Small tables with named rows and columns. After each table, cells are looked up by row and column.

futu:
|  | tapuga | lakoza | lunat |
|---|---|---|---|
| meniful | 58359 | 27893 | -54250 |
| gofi | 60848 | 66762 | 31023 |
| ragifi | 32417 | -34928 | -36134 |
| nutaf | 2252 | -86796 | -96264 |

lunat of gofi is 31023
lakoza of nutaf is -86796
lunat of nutaf is -96264
lakoza of ragifi is -34928
tapuga of nutaf is 2252
tapuga of gofi is 60848
lakoza of gofi is 66762
lakoza of meniful is 27893
tapuga of meniful is 58359
lunat of meniful is -54250
tapuga of ragifi is 32417
lunat of ragifi is -36134

Table dagized
,sarar,timo
durufup,118,114
zuravor,110,127
teve,122,112
mupa,166,118
mupu,81,252
nur,82,180
mazofa,155,78
zuf,141,116
dedi,199,150
beduna,121,110
git,57,93
vep,154,85
lisereg,124,100

What is the sarar of zuf in dagized?
141
What is the sarar of nur in dagized?
82
What is the timo of beduna in dagized?
110
What is the sarar of beduna in dagized?
121
What is the sarar of dedi in dagized?
199
What is the timo of teve in dagized?
112
What is the sarar of durufup in dagized?
118
What is the timo of mupu in dagized?
252

tum =
|  | vunela | mubu | radadot | zesu | rirugel |
|---|---|---|---|---|---|
| tabuvid | 127 | 112 | 89 | 114 | 83 |
| zolusu | 89 | 96 | 102 | 85 | 93 |
| sug | 102 | 99 | 99 | 90 | 94 |
| voko | 80 | 71 | 151 | 185 | 117 |
| veruga | 120 | 137 | 177 | 32 | 126 |
| vuriz | 51 | 84 | 106 | 235 | 123 |
| redaka | 80 | 111 | 78 | 92 | 61 |
| fel | 102 | 93 | 95 | 145 | 98 |
| vun | 110 | 146 | 173 | 171 | 164 |
| baledur | 107 | 98 | 93 | 102 | 93 |
| ven | 160 | 47 | 80 | 77 | 86 |
| vafuv | 48 | 132 | 107 | 138 | 67 |
| mesasot | 33 | 109 | 102 | 87 | 112 |
| kupusu | 112 | 130 | 192 | 186 | 161 |

baledur, rirugel: 93
ven, rirugel: 86
vuriz, zesu: 235
vuriz, rirugel: 123
vafuv, vunela: 48
sug, zesu: 90
vafuv, radadot: 107
veruga, vunela: 120
vun, vunela: 110
veruga, rirugel: 126
kupusu, rirugel: 161
veruga, radadot: 177
kupusu, vunela: 112
vafuv, rirugel: 67
vuriz, vunela: 51
vun, radadot: 173
fel, radadot: 95
redaka, rirugel: 61
voko, vunela: 80
Row with the largest rirugel: vun

Table bise
columns: gutu, tofik, madepop, zer
fivuse: [4.9, 6.5, 4.8, 6.1]
bazufak: [6.0, 4.3, 5.2, 3.8]
sutuveb: [5.7, 5.4, 5.7, 5.3]
til: [6.2, 4.9, 3.9, 5.1]
sobo: [6.0, 7.7, 2.7, 5.4]
mim: [7.1, 5.0, 2.6, 5.6]
rur: [7.0, 7.7, 2.9, 5.1]
buf: [6.1, 5.8, 5.8, 4.9]
pab: [6.1, 5.5, 5.3, 6.3]
fop: [2.3, 6.4, 5.7, 6.1]
sifes: [5.7, 5.1, 4.1, 4.9]
fet: [7.0, 5.7, 4.3, 6.3]
gorar: [6.4, 6.2, 5.5, 4.5]

madepop of mim = 2.6
madepop of fop = 5.7
tofik of sobo = 7.7
madepop of rur = 2.9
zer of sifes = 4.9
gutu of fet = 7.0
zer of fop = 6.1
tofik of gorar = 6.2
zer of rur = 5.1
zer of gorar = 4.5
madepop of sutuveb = 5.7
zer of buf = 4.9
madepop of sifes = 4.1
zer of bazufak = 3.8
madepop of buf = 5.8
madepop of til = 3.9
tofik of bazufak = 4.3

